Each row below holds a small network's activations on one input, seen along a few directions.
In each table, some parts of the input vary, and every possible input appears once, in random order.
Descriptions start from the smaller parts, as in this example, which fits no table here: one of 5 places around a ring, together with either a single point or one of 11 places around a ring or (one of 3 separate values, together with one of 6 places along a line).
Shared parts are said once, and a part with two or three values counts as separate values.

Other details of the inputs shift rows strongly along two fixed directions, in all tables alike. That doesn't count.

A family of inputs:
x1: -287 66 210 -262 194 20 -125 38 520 174 27 -431 -95 157 -274
x2: 306 492 -87 232 239 323 165 -323 -483 54 -24 -16 61 104 10
x3: -134 3 -22 -93 -97 20 -252 -85 564 300 -258 -382 -13 349 59
x4: 312 133 20 -64 4 -178 97 222 -189 -172 181 -38 1 -242 43
x5: 223 -14 -103 4 -86 98 -1 -3 -604 -222 90 284 117 -124 -167
x6: 3 33 -61 164 -238 -195 24 267 -531 -183 -27 297 50 -23 343
x7: -300 -412 30 -155 -3 -66 87 188 856 221 63 -140 -102 -292 -93
x8: -35 -393 0 -151 -239 195 -135 3 155 150 8 11 -10 -148 -238
x9: 140 -493 -125 30 -202 -97 98 106 -557 -331 94 601 105 -474 -110
x10: 98 551 39 223 324 307 -6 -465 -440 -5 -18 -70 27 243 -121
x11: 89 34 27 58 110 -236 173 147 -297 -405 208 231 -61 -334 41
x12: 286 697 40 101 106 51 -93 -181 -418 -93 -205 -224 -70 616 142
x13: -6 -32 -48 60 -91 -215 33 24 -313 -323 -176 197 26 122 139
x14: 325 315 114 -92 135 -93 60 153 -384 -228 190 -50 -108 -22 25
x15: -407 -201 0 -209 -52 -6 -333 -59 647 265 -240 -285 -66 429 -91
x16: 25 390 24 216 241 358 123 -444 -201 128 -6 -214 67 229 -86
x17: 106 215 -130 203 79 -53 128 -117 -310 -236 -71 60 60 267 339
x18: 136 691 170 159 559 87 157 -216 -142 -17 107 -326 -55 286 58
x19: -211 606 332 42 387 74 -74 -50 78 383 112 -453 -121 307 -24
x20: -156 42 182 -200 139 45 -23 7 831 383 19 -366 -73 39 -125
x21: -72 -834 -133 -170 -450 71 15 161 466 168 74 320 152 -550 -113
x22: -12 -486 39 -154 -20 -351 106 361 -91 -349 192 365 -25 -484 -25
x23: -95 -225 3 -114 -115 264 -212 -155 487 430 -63 -261 63 -29 -256
x24: 41 51 21 160 -67 167 -14 78 -528 66 96 256 114 -178 -7
x25: -221 -53 -3 -104 -117 51 -138 -112 779 371 -265 -271 -11 334 77
x26: 196 -370 -349 126 -341 -304 235 266 -324 -375 -43 514 18 -317 365
x27: -349 -807 -189 -12 -400 -338 -96 189 429 -157 -65 392 -51 -268 88
Description of these inputs: one of 3 separate values, together with either a single point or one of 8 places around a ring.
Which other rows does x20 become when the place on the ring of 8 takes its other values? List them by row number. -> x1, x4, x7, x11, x14, x18, x22

A family of inputs:
x28: -109 161 199 -215 167 -82 -132 57 414 177 -50 -438 -65 270 -154
x29: -294 -701 -13 -107 -327 -119 -188 149 0 -97 -58 375 21 -286 -154
x30: 380 499 -87 226 322 -169 307 -80 -507 -353 87 29 7 -16 260
x31: 279 412 74 91 72 107 13 -42 -878 -209 112 87 87 70 -159
x32: -257 255 126 8 399 123 54 -264 551 250 40 -408 -84 102 -106
x33: 32 272 167 -190 190 98 -97 -78 387 279 145 -407 -95 67 -206
x34: -333 66 240 -185 237 -91 -140 25 305 65 36 -195 -154 65 -205
x35: -167 218 -110 106 145 168 -27 -385 453 228 -264 -412 -58 453 85
x36: 16 240 -9 -106 -20 301 -265 -320 333 377 -180 -419 33 430 -116
x37: -154 95 41 -146 -53 175 -260 -169 191 228 -216 -297 66 439 -145
x38: -391 -58 195 -46 86 143 -241 -116 140 152 -79 -115 -62 114 -335
x39: -133 -696 -35 -167 -426 -60 -152 208 9 -12 12 283 111 -291 -198
x40: 238 399 -79 340 211 168 212 -265 -728 -228 99 154 88 -73 18
x41: 147 -670 -282 -173 -559 -193 -82 282 253 -72 9 232 -6 -287 48
x42: 260 507 88 39 282 -289 72 84 -666 -419 30 54 -85 131 127
x43: -339 -430 -29 157 -230 -187 28 401 144 33 31 384 36 -274 289
x44: -261 -665 -128 -142 -380 -183 -198 192 83 -172 -132 374 35 -173 -32
x45: -172 203 21 52 206 58 16 -277 619 149 -164 -444 -75 334 122
x46: 101 375 26 303 247 98 148 -217 -789 -295 84 246 55 66 -24
x47: -184 356 286 -222 296 77 -136 -70 336 260 51 -496 -85 286 -271
x48: 610 307 -152 79 -47 -125 321 37 -479 -338 50 180 33 -83 329
x49: 224 325 -53 190 145 -233 212 -37 -512 -499 8 189 -24 172 331
x50: -195 81 -112 102 86 236 -61 -392 341 209 -230 -230 67 296 31
x51: -265 65 100 73 359 260 44 -245 402 241 45 -312 -52 17 -170
x52: 80 -484 -59 -179 -164 -133 209 264 357 9 225 253 1 -612 -67
x53: -310 -734 -83 44 -251 -68 -17 33 97 -98 -16 442 79 -295 -63
x54: -376 -461 49 -16 -322 -233 -165 523 154 75 -20 297 -28 -273 175
x55: -56 261 123 20 181 452 -13 -368 336 476 -73 -352 23 159 -284
x56: 64 -556 -133 -51 -333 116 69 -1 151 141 -12 286 122 -392 -82
x57: 149 -498 -281 -86 -397 -69 115 119 300 20 -92 208 22 -226 112
x58: 22 -46 -112 -63 -106 261 -24 -243 380 313 -200 -128 91 141 -23
x59: -368 97 204 52 414 193 -8 -210 274 153 33 -217 -83 172 -198
x60: 364 325 -131 14 -104 -112 17 36 -680 -300 -72 46 21 289 141
x61: 92 -579 -113 -114 -425 29 -126 100 40 63 75 245 89 -363 -140
x62: 246 269 -29 171 246 -313 263 76 -569 -491 109 263 -13 -36 231
x63: -283 -613 -2 -76 -59 -306 126 279 278 -229 217 391 -42 -488 -45
x64: 469 372 28 36 162 110 94 14 -657 -159 276 27 -4 -141 -71
x65: 455 565 -26 197 -79 9 41 228 -709 10 131 87 60 -6 354
x66: 311 219 71 -1 120 -26 106 174 -821 -325 246 169 31 -147 -95
x67: 110 247 79 -97 223 63 105 -113 512 286 -56 -371 -47 111 -25
x68: 249 219 -148 297 77 115 178 -283 -702 -222 5 227 126 -54 131
x69: -266 -587 -178 24 -248 -98 -31 24 157 -149 -106 379 88 -106 59
x70: -313 376 85 236 194 219 -37 -109 415 489 -134 -371 -1 267 232
x71: -188 -726 -188 -143 -442 -344 -123 323 107 -272 -114 380 -69 -200 56
x72: -226 -676 -231 9 -315 -253 30 154 247 -220 -96 364 -20 -130 131
x73: 62 275 142 -178 184 33 -134 -77 553 315 -8 -538 -96 237 -122
x74: 627 480 -83 32 -29 -136 102 30 -570 -338 99 -8 -14 104 254
x75: -62 305 85 86 21 247 11 28 386 572 -101 -268 25 128 190
x76: -27 278 168 -53 344 396 59 -263 396 434 23 -416 -47 104 -234
x77: 228 392 30 39 92 -266 31 56 -587 -473 -44 85 -87 216 233
x78: 31 -671 -84 -113 -421 10 -94 234 120 27 196 295 61 -550 -262
x79: -265 -539 90 -137 -51 -141 -74 297 12 -170 143 274 -82 -395 -209
x80: -271 390 239 -12 54 158 -236 114 265 508 -121 -438 -3 410 56
x81: 422 484 14 -4 29 -192 76 85 -644 -397 23 -28 3 253 199
What do these inputs look like to the network? -> one of 6 places around a ring, together with either a single point or one of 8 places around a ring
Changing only the place on the ring of 6 turns x80 into x43. The same change can be made to x81. Which row results? -> x49
Changing only the place on the ring of 6 turns x55 into x78. The same change can be made to x57. Which row results? -> x41
Which other rows does x59 become when the place on the ring of 8 takes its other values? List them by row number. -> x46, x49, x53, x62, x63, x69, x72
Which other rows does x44 become when the place on the ring of 8 takes its other values? List them by row number. -> x29, x34, x38, x42, x71, x77, x79

A family of inputs:
x82: 327 -108 -255 -4 -422 -247 277 263 -321 -148 -261 504 106 -51 532
x83: 270 -192 -321 292 -308 208 87 -154 -836 -301 -83 528 279 -184 119
x84: -273 -577 -50 -93 -55 -60 -35 108 746 242 4 -20 -94 -391 -124
x85: 140 -158 52 54 -54 -127 196 289 -662 -381 186 424 27 -269 -19
x86: -281 -555 48 -275 -166 -34 -255 183 757 342 -17 -175 -110 -269 -275
x87: 330 -273 -307 189 -449 158 -58 -13 -906 -277 -60 529 278 -193 13
x88: 420 50 -67 79 -99 -238 159 208 -682 -350 247 354 105 -409 140
x89: 106 -126 -241 158 -333 -361 -139 401 -622 -429 73 320 -7 43 454
x90: -255 -606 68 -248 -160 14 -63 172 830 248 60 -234 -34 -207 -235
x91: -2 -133 -222 177 -274 -310 -98 326 -423 -363 44 253 -30 71 482
x92: -183 -538 105 -256 -263 -68 -218 189 766 283 100 -152 3 -274 -200
x93: 407 -60 -50 -50 -110 -132 134 247 -500 -303 215 139 47 -258 -24
x94: 387 -127 -104 -20 -146 -154 123 237 -379 -291 183 260 -60 -445 100
x95: 59 413 -77 137 6 507 -171 -683 -222 303 -240 -274 53 553 -122
x96: 224 -147 -147 -143 -118 -419 44 27 -427 -653 -174 378 11 167 216
x97: -450 -520 229 -211 -80 45 -170 204 529 247 3 -86 -50 -38 -363
x98: 444 -23 -148 147 23 -153 361 154 -574 -422 239 290 65 -359 140
x99: 203 -2 -29 203 75 -127 225 152 -688 -375 145 522 -60 -345 122
x100: -184 634 -46 332 294 42 -143 -232 -51 72 -160 -401 -94 742 411
x101: -188 512 36 57 98 -111 -297 -264 16 -80 -303 -454 -140 725 29
x102: 297 671 60 -10 296 231 8 -238 -54 129 36 -397 -136 301 -47
x103: 186 526 2 69 350 219 83 -286 176 173 22 -349 -131 219 -22
x104: -402 -576 -29 -310 -99 -263 -144 -105 775 -136 -350 -7 -60 261 2
x105: -238 454 -14 150 159 -112 -132 -322 60 -163 -299 -348 -128 610 156
x106: -224 507 -24 237 194 25 -181 -159 -36 35 -154 -374 -93 669 404
x107: -173 460 209 -40 363 234 -24 -184 -37 201 -26 -366 -16 373 -201
x108: -309 -499 32 -67 -58 -74 -47 58 800 295 57 -70 26 -316 -113
x109: -44 580 135 120 490 237 114 -313 -26 165 -28 -363 6 372 -122
x110: -560 -615 53 -132 8 34 -4 110 765 266 11 -24 0 -200 -261
x111: -427 -410 143 -183 -105 -13 -168 131 564 263 61 10 25 -199 -195
x112: -185 -501 -2 -189 -142 -62 -115 182 557 200 23 -47 -98 -353 -148
x113: 227 -273 -154 -207 -222 -466 -32 122 -418 -645 -166 417 23 112 143
x114: 24 734 238 42 364 204 -75 -298 -100 215 5 -370 21 375 -82
x115: -20 669 246 -11 315 158 -151 -200 -262 187 20 -284 24 351 -139
x116: 23 636 187 -51 339 225 -173 -230 -78 252 -72 -400 -105 357 -185
x117: 199 7 25 233 26 -183 238 157 -699 -385 221 558 70 -349 149
x118: 372 -304 -339 112 -510 92 -40 -136 -833 -257 -1 534 158 -187 -10
x119: 490 -99 -144 -72 -180 -138 189 298 -519 -373 283 261 56 -296 -35
x120: -498 -543 103 -158 -108 -35 -98 125 648 225 56 94 37 -314 -153
x121: -350 -398 -140 94 -301 -98 -92 206 728 217 -265 -41 41 106 316
x122: 55 407 -67 225 33 541 -167 -529 -366 228 -276 -211 183 493 -83
x123: -102 -404 51 -248 -161 -3 -202 154 614 246 28 -190 -125 -225 -199
x124: 204 -106 15 65 -81 -148 119 277 -698 -374 160 515 -66 -375 60
x125: 309 685 131 -40 210 170 -69 -213 -85 149 114 -392 2 331 -80
x126: -186 -463 14 -185 -171 7 -30 65 871 232 131 -85 6 -263 -116
x127: -490 -563 263 -211 -182 -17 -278 197 690 323 31 -12 -27 -150 -298
x128: -202 -545 -26 -212 -121 54 60 108 826 178 102 -142 -18 -202 -200
x129: -328 -429 73 -236 -122 -15 -224 203 390 205 11 44 -92 -225 -260
x130: -120 680 335 135 448 230 -17 -329 -131 178 -25 -287 -27 402 -45
x131: 268 -74 -129 131 71 -151 300 137 -440 -292 176 243 72 -326 60
x132: 173 531 40 -5 307 236 48 -272 141 152 16 -373 -129 224 -28
x133: 114 588 149 121 371 168 45 -342 161 217 39 -430 -6 251 26
x134: 270 -23 -95 88 11 -134 307 186 -717 -446 201 420 105 -346 66
x135: 394 -60 -161 116 -13 -148 236 133 -382 -309 181 301 -46 -448 169
x136: 539 0 -163 7 -119 -125 301 246 -622 -445 298 304 57 -302 60
x137: 393 -77 -44 12 -177 -197 130 215 -403 -297 263 279 74 -418 135
x138: -444 -794 -202 90 -349 358 -198 -232 668 384 -264 77 188 -79 -196
x139: -59 521 196 -21 360 238 -4 -220 -7 197 -29 -417 -9 384 -192
x140: -205 -569 -5 -179 -138 -16 -52 123 761 191 28 -77 -115 -380 -96
x141: 294 -57 -17 -26 -139 -213 8 227 -421 -191 205 226 91 -348 8
x142: 281 -344 -403 262 -377 104 131 -250 -647 -244 -20 582 152 -249 92
x143: 185 595 -73 88 47 86 176 -207 36 297 -440 -156 39 593 424
x144: -575 -610 92 -203 -35 50 -39 126 729 246 3 -47 1 -193 -269
x145: -89 657 6 153 167 -107 -163 -315 -185 -192 -278 -384 -133 713 148
x146: -456 -474 69 -71 -36 -40 -55 82 625 236 64 100 40 -286 -134
x147: 423 -103 -129 63 -63 -163 334 214 -599 -461 242 312 71 -422 137
x148: -146 622 173 32 461 260 -38 -315 -56 213 -87 -325 -110 312 -81
x149: 155 -128 -126 98 8 -127 176 137 -322 -245 132 403 -18 -418 68
x150: -376 -438 194 -194 -99 28 -244 179 475 247 -25 -5 -148 -131 -281
x151: -47 608 168 -2 371 216 -77 -217 -196 164 -44 -270 -106 288 -98
x152: -419 -542 128 -104 -59 8 -72 147 503 145 -12 133 -132 -285 -148
x153: -384 -419 53 -161 -23 55 -97 44 697 260 -33 -50 -89 -239 -176
x154: 237 -337 -352 180 -406 138 78 -251 -619 -227 -36 519 150 -214 71
x155: 260 661 1 -62 -57 70 -16 -105 -132 316 -437 -230 29 696 307
x156: -405 -425 236 -118 -110 -10 -149 147 506 221 52 50 -23 -161 -186
x157: -76 583 2 206 92 118 -70 -141 103 185 -330 -386 30 634 386
x158: 352 -48 -221 -44 -444 -230 190 282 -320 -80 -261 413 93 36 475
x159: 107 722 19 159 30 82 -173 -51 -198 147 -299 -387 37 706 319
x160: -272 -484 25 -139 -24 -14 36 104 585 171 31 -133 7 -233 -181
x161: -304 -579 71 -253 -180 -29 -126 246 512 172 58 -16 25 -207 -328
x162: -144 -530 -79 -126 -82 23 118 109 766 150 122 -79 -15 -233 -168
x163: 432 -57 -172 107 -107 -170 277 139 -309 -329 310 387 86 -423 164
x164: 405 -22 -87 -26 -178 -131 143 178 -270 -249 287 253 63 -328 81
x165: -166 523 258 158 510 257 95 -288 -51 168 -51 -322 -56 434 -139
x166: -43 665 214 76 399 205 -13 -339 -17 199 -8 -330 32 316 -43
x167: -75 593 110 121 473 206 25 -295 -127 156 -49 -215 -97 257 -50
x168: 130 -58 -6 -52 -40 -110 84 264 -634 -278 172 300 72 -210 -103
x169: 298 -107 -48 38 -117 -167 179 137 -261 -269 233 259 78 -432 157
x170: -296 -520 34 -204 -154 -18 -138 179 582 198 19 49 -85 -313 -198
x171: 48 732 250 -4 327 188 -156 -260 -146 235 4 -388 28 400 -147
x172: -180 528 297 85 468 272 60 -271 -88 150 -60 -347 -56 439 -147
x173: 254 -134 -69 -10 -56 -149 183 230 -421 -261 177 187 59 -314 -10
x174: 95 -130 -311 268 -218 -496 123 117 -527 -694 -63 446 -33 -68 343
x175: 322 657 67 -55 255 208 -74 -190 -110 141 37 -405 -129 314 -107
x176: -227 -498 63 -240 -118 -33 -129 200 554 238 39 -194 3 -167 -302
x177: -49 584 27 148 33 112 -145 -79 91 220 -322 -421 13 663 342
x178: -381 -718 -102 -250 -133 -327 -93 -46 803 -169 -313 120 -45 145 22
x179: 45 586 167 74 361 137 8 -302 9 193 7 -383 22 222 -3
x180: 28 657 150 165 419 158 52 -325 -100 148 24 -235 41 260 -6
x181: 287 -12 -115 61 16 -139 172 123 -451 -268 128 265 -28 -401 119
What do these inputs look like to the network? -> one of 4 places along a line, together with either one of 2 separate values or one of 5 places along a line or (one of 3 separate values, together with one of 6 places along a line)
Changing only the place on the line of 4 turns x127 into x156. The same change can be made to x141. Which row results? -> x88
Changing only the place on the line of 4 turns x122 into x87. The same change can be made to x102. Which row results? -> x175
Which other rows does x117 become when the choice among 3 separate values takes its other values? List them by row number. -> x99, x165
Which other rows does x85 become when the choice among 3 separate values takes its other values? List them by row number. -> x124, x156
Which other rows does x83 become when the choice among 2 separate values takes its other values? List them by row number. -> x154
Which other rows does x130 become when the place on the line of 6 takes its other values? List them by row number. -> x120, x126, x166, x169, x179
Which other rows does x159 become when the place on the line of 5 takes its other values? List them by row number. -> x89, x101, x113, x155
Which other rows does x118 become when the choice among 2 separate values takes its other values? List them by row number. -> x87

A family of inputs:
x182: -42 -201 124 -153 -33 -11 -44 127 113 70 83 78 11 -186 -172
x183: 33 346 16 4 110 162 -84 -189 152 175 -143 -294 -28 382 21
x184: -110 79 26 -64 11 120 -106 -130 361 275 -126 -291 -32 269 26
x185: -284 -149 13 -114 -22 43 -149 -121 448 132 -138 -166 -20 162 -74
x186: 29 -286 -136 66 -159 -185 33 182 -267 -279 14 352 40 -188 113
x187: -128 -631 -116 -86 -388 -159 -29 292 331 0 -48 245 20 -359 81
x188: -166 -421 -87 -25 -257 -112 -33 211 240 16 -43 170 21 -182 61
x189: 80 -231 -5 -34 -110 -132 30 204 -105 -166 214 254 -46 -400 -56
x190: 45 155 22 89 129 330 30 -265 -126 180 39 -69 62 -1 -187
x191: -225 44 79 -11 99 98 -131 -177 275 150 -164 -243 -86 301 -50
x192: 417 410 -21 93 143 -62 165 88 -881 -314 204 161 33 -123 20
x193: 250 -200 -174 17 -244 -196 108 155 -371 -292 51 332 57 -191 144
x194: 354 699 101 169 348 110 159 -147 -613 -168 176 -177 8 168 43
x195: -83 23 -27 56 -28 -43 -11 13 -73 -47 -50 54 22 86 84
x196: 123 120 35 5 152 -43 212 41 -116 -96 109 66 -35 -132 17
x197: -27 -55 -28 -22 -67 -47 -48 -80 122 -3 -99 -40 17 101 -13
x198: -95 371 89 101 164 95 -61 -168 24 154 -134 -225 15 372 56
x199: -172 -74 90 -91 150 32 -42 -39 488 213 54 -207 -62 -79 -113
What do these inputs look like to the network? -> either a single point or one of 6 places along a line or one of 11 places around a ring
List by row number the other inputs of the same sort as x183. -> x184, x185, x186, x187, x188, x191, x193, x195, x197, x198
